Input:
[[152 127 148 138]
 [154 144 137 100]]
Output: 144

Input:
[[118 151 130 143 133]
 [124 127 121 134 115]
 [132 128 139 135 157]]
Output: 121

Input:
[[131 111 126 134 127 133]
 [120 150 117 129 131 142]]
Output: 129

Input:
[[135 137  99 144 119 115]
 [130 146 130 118 148 152]
 [112 122 122 132 140 142]]
Output: 118

Input:
[[122 132 131 134]
 [106 138 130 144]]
Output: 138

Input:
[[139 145 142 121 136 131]
 [121 123 151 141 132 130]
 [113 113 107 125 131 124]]
Output: 141

Input:
[[150 101 153 133]
 [149 116 136 114]
 [141 146 113 123]]
Output: 116

Input:
[[123 147 149 125 122 119 123]
 [112 109 111 114 106 110 113]]
Output: 106

Input:
[[101 107 101 105 130]
 [138 154 146 129 123]]
Output: 146
---
[135 106 120 150 119 122 138] >> 135, 138

[118 129 142 100 128 114 111] >> 118, 111

[100 112 122  98 117 118] >> 100, 118

[119 135 103 130 143] >> 119, 143

[[140 109 148 155 118]
 [126 134 121 130 132]] >> 140, 132

[102 124 156 155 105] >> 102, 105

[132 138 140 103 116 133] >> 132, 133

[144 127 149 118 136 116] >> 144, 116
---
array([[151, 126, 131, 123, 133, 107],
       [137, 130, 131, 127, 122, 125],
       [121, 127, 134, 129, 135, 144]]) Answer: 151

array([[123, 111, 121, 112, 119, 125, 140],
       [143, 146, 112, 145, 158, 120, 135],
       [143, 113, 136, 132, 140, 145, 111]]) Answer: 123

array([[147, 120, 144, 107, 150],
       [134, 144, 130,  99, 156],
       [144, 124, 141, 106, 151]]) Answer: 147

array([[138, 143, 128, 138, 138, 136, 128],
       [143, 137, 141, 139, 138, 136, 128],
       [142, 145, 145, 149, 148, 152, 144]]) Answer: 138

array([[149, 108, 107, 106, 107, 150, 152],
       [149, 106, 149, 106, 108, 149, 107],
       [149, 105, 107, 107, 108, 104, 149]]) Answer: 149

array([[139, 128, 134, 132, 133, 129, 134],
       [140, 128, 129, 141, 131, 133, 149],
       [123, 118, 116, 119, 131, 125, 122]]) Answer: 139

array([[138, 116, 140, 141, 147],
       [136, 130, 130, 135, 103],
       [151, 140, 150, 155, 130]]) Answer: 138

array([[147, 116, 138, 126, 127],
       [123, 151, 124, 122, 113],
       [124, 114, 127, 126, 147]]) Answer: 147

array([[118, 120, 108, 119, 107, 101, 127],
       [116, 116, 143, 130, 136, 147, 140],
       [124, 140, 101, 114, 106,  98, 114]]) Answer: 118
---
Q:
132  143  123  144  127  133
133  143  121  139  132  140
133  141  124   99  139  129
A: 127

Q:
146  120  119  130
135  129  136  132
148  107  106  136
A: 119

Q:
133  137  124  124
133  105  121  119
125  112  119  129
A: 124

Q:
137  131  122  141  137  118  136
136  119  134  133  121  144  120
131  115  146  149  150  130  106
A: 118

Q:
140  135  127  150  157
154  147  131  136  123
140  135  127  150  157
A: 150

Q:
137  116  107  123
131  122  147  141
115  119  102  119
A: 107

Q:
129  150  128  127  146  135
138  154  126  139  112  115
139  116  130  139  129  138
A: 146
---
Input: [134 157 129 119]
Output: 157

Input:
[[106 109  99 121 113 109]
 [102 148 127 122 102 134]
 [153 128  99 153 149 143]]
Output: 153

Input: [104 133 138 129 114]
Output: 138

Input: [113 117 102 131]
Output: 117

Input:
[[131 113 123 134]
 [127 125 126 124]
 [122 156 128 121]]
Output: 156

Input: [105 138 136 130]
Output: 138

Input: [106 141 153 123]
Output: 141

Input:
[[109 146 110  99 111 106 105]
 [104 141 101 113 114  99 129]]
Output: 114

Input: [114 142 152 151]
Output: 142
---
109  115  108  124
120  141  104  117
122  146  106  117
-> 117

139  131  145  128  112  128
133  116  140  140  120  113
150  132  114  111  128  151
-> 113

138  136  129  119  148  128
144  122  124  114  151  131
106  123  121  143  141  134
-> 131

137  122  131  131  122  135  129
140  101  134  120  120  135  138
145  116  140  130  127  126  134
-> 138

126  117  121  116  151  149
123  129  144  128  118  118
122  131  118  133  122  120
-> 118

108  110  104  142  111  129
141  141  139  108  142  104
123  122  134  129  123  114
-> 104

121  148  113  109  152  141  111
129  102  151  144  143  135  132
141  129  153  116  158  132  128
-> 132

141  121  129  129
128  132  145  149
135  124  148  157
-> 149

145  132  118  121  130
149  126  115  131  105
127  108  121  126  125
-> 105

109  121  111  100
118  156  101  125
117  134  106  131
-> 125
---
[[144 126 132 123 115]
 [154 124 116 129 143]
 [123 125 128 129 135]] | 128

[[141 127 130 144 109 137]
 [140 124 120 139  99 131]
 [131 127 130 132 118 127]] | 130

[[147 118 138 149 150 136 143]
 [145 135 138 101 124 133 130]
 [133 127 133 128 126 120 119]] | 133

[[111 138 137 140]
 [129 120 119 123]
 [121 140 104 151]] | 104

[[113 134 132 128 137]
 [131 115 135 110 138]
 [126 129 107 121 128]] | 107

[[129 155 148 120 128 150]
 [136 132 142 136 119 153]
 [146 137 150 129 129 145]] | 150

[[154 130 130 128 130 133]
 [157 129 128 128 129 133]
 [154 129 129 128 130 127]] | 129

[[103 138 118 142 119]
 [107 131 120 135 134]
 [122 133 119 133 128]] | 119

[[137 108 110 105 117 133]
 [139 113 135 113 133 118]
 [122 105 127 121 146 132]] | 127

[[153 144 135 121]
 [139 106 120 125]
 [134 113 143 154]] | 143
---
103  105  123  155 Answer: 123
132  105  134  116  140  111  115 Answer: 111
 98  154  153  106  140 Answer: 106
128  126  133  149  109  102 Answer: 109
134  123  129  151  115  144 Answer: 115
125  128  150  125  102  112  149 Answer: 112
---
[135 103 125 138] yields 138, 135

[[138 122 152 128 132]
 [130 107 115 126 133]
 [128 114 124 112 137]] yields 132, 128

[127 132 124 102 123] yields 123, 127

[[133 121 135 153 131 136]
 [130 146 136 127 122 127]
 [115 108 138 135 122 154]] yields 136, 115

[[121 121 125 140]
 [150 141 137 151]] yields 140, 150

[[127 123 122 133 127 117]
 [133 152 115 108 131 131]] yields 117, 133

[131 127 132 140 156 122 128] yields 128, 131

[138 157 115 120] yields 120, 138

[118 157 127 123 149] yields 149, 118

[[106 137 129 124 126 125]
 [ 99 130 131 111 133 146]] yields 125, 99
---
[ 98 152 121 130] result: 121

[[150 105 142 109]
 [127 135 129 131]] result: 142

[141 151 146 125] result: 146

[127 130 124 105] result: 124

[131 150 104 129] result: 104

[157 106 130 132] result: 130

[124 119 158 136] result: 158

[126 143 150 144] result: 150

[124 146 157 138] result: 157

[118 100 102 121] result: 102
---
102,103,101,104,153
102,112,148,117,113
128,131,144,135,106
-> 102

123,148,119,121,144,118,123
130,106,154,114,133,133,144
117,134,116,120,136,131,128
-> 123

140,128,122,136,130,104
116,133,129,145,122,123
133,123,137,124,108,139
-> 140

135,126,134,124,128,137
112,136,122,150,123,132
132,113,131,120,135,134
-> 135

104,117,148,121
143,130,146,121
120,116,124,145
-> 104

134,120,120,132,140
142,132,154,135,103
124,138,132,136,123
-> 134

135,122,139,145,133,143
120,134,129,146,107,109
132,121,135,124,129,124
-> 135
---
[138 125 122  98] value 138
[131 115 152 138 113 120 128] value 131
[125 132 141 119 119 136 102] value 125
[156 101 127 152] value 156
[118 126 141 154 106] value 118
[126 125 106 130 129 121] value 126
[144 103 146 137 142] value 144
---
[132 126 131 100 119]
132, 100

[[135 140 120 116 103]
 [137 127 121 133 126]]
140, 103

[[138 143 154 137]
 [120 102 124 141]]
154, 102

[158 120 148 116]
158, 116

[114 136 140  99 122 154 130]
154, 99

[[126 143 119 130]
 [118 142 149 131]
 [125 105 132 132]]
149, 105

[103 112 151 107]
151, 103

[107 125 142 128 103]
142, 103
---
[[139 119 133 133 130 120 116]
 [136 141 120 120 132 115 118]
 [140 138 141 104 110 126 121]]	126

[[150 127 141 132 104 114 115]
 [107 132 117 123 117 129 158]
 [125 110 120 143 142 116 127]]	116

[[112 143 115 124 143 138]
 [133 130 115 140 131 111]
 [114 137 123 122 104 142]]	104

[[129 146 150 142 124 125]
 [134 130 122 127 132 139]
 [140 135 132 120 127 125]]	127

[[124 136 112 123 119 101 128]
 [144 120 125 121 133 138 127]
 [142 125 122 123 129 128 131]]	128

[[133 117 100 121 154 122]
 [141 133 105 123 157 111]
 [123 114 119 128 132 130]]	132
---
135	108	124	109	155	120	118 => 120

128	123	127	107	140	146	147
115	131	107	134	131	141	151
119	126	119	113	142	149	157
=> 146

141	153	114	136	105	111 => 105

98	118	136	117 => 136

114	130	140	134	131	150
115	140	144	122	117	129
136	143	135	137	131	124
=> 131

137	150	105	125 => 105

142	126	122	123
136	124	125	156
154	126	123	129
=> 122

119	144	152	108 => 152
---
Input:
[[134 106 138 116 129 123]
 [134 106 138 116 129 124]
 [133 107 136 118 128 126]]
Output: 128

Input:
[[117 118 125 102 116 117]
 [109 128 148 119 131 125]
 [150 144 150 133 144 113]]
Output: 144

Input:
[[125 128 126 153 130 101]
 [126 132 121 152 124 108]
 [127 124 125 151 126 107]]
Output: 126

Input:
[[138 133 136 125 106 141 118]
 [131 134 132 128 110 127 125]
 [128 131 133 126 110 130 125]]
Output: 130

Input:
[[151 121 133 135 120 138 122]
 [134 123 125 133 129 135 128]
 [148 117 130 133 129 135 123]]
Output: 135

Input:
[[132 136 119 119 122]
 [132 136 119 134 122]
 [135 151 130 128 110]]
Output: 128

Input:
[[107 108 114 114 112 121]
 [126 140 118 130 122 131]
 [118 147 124 125 122 132]]
Output: 122

Input:
[[129 115 118 130 129 113]
 [117 130 110 101 133 125]
 [125 127 115 134 112 129]]
Output: 112

Input:
[[119 128 129 145]
 [104 129 135 146]
 [151 128 129 100]]
Output: 129
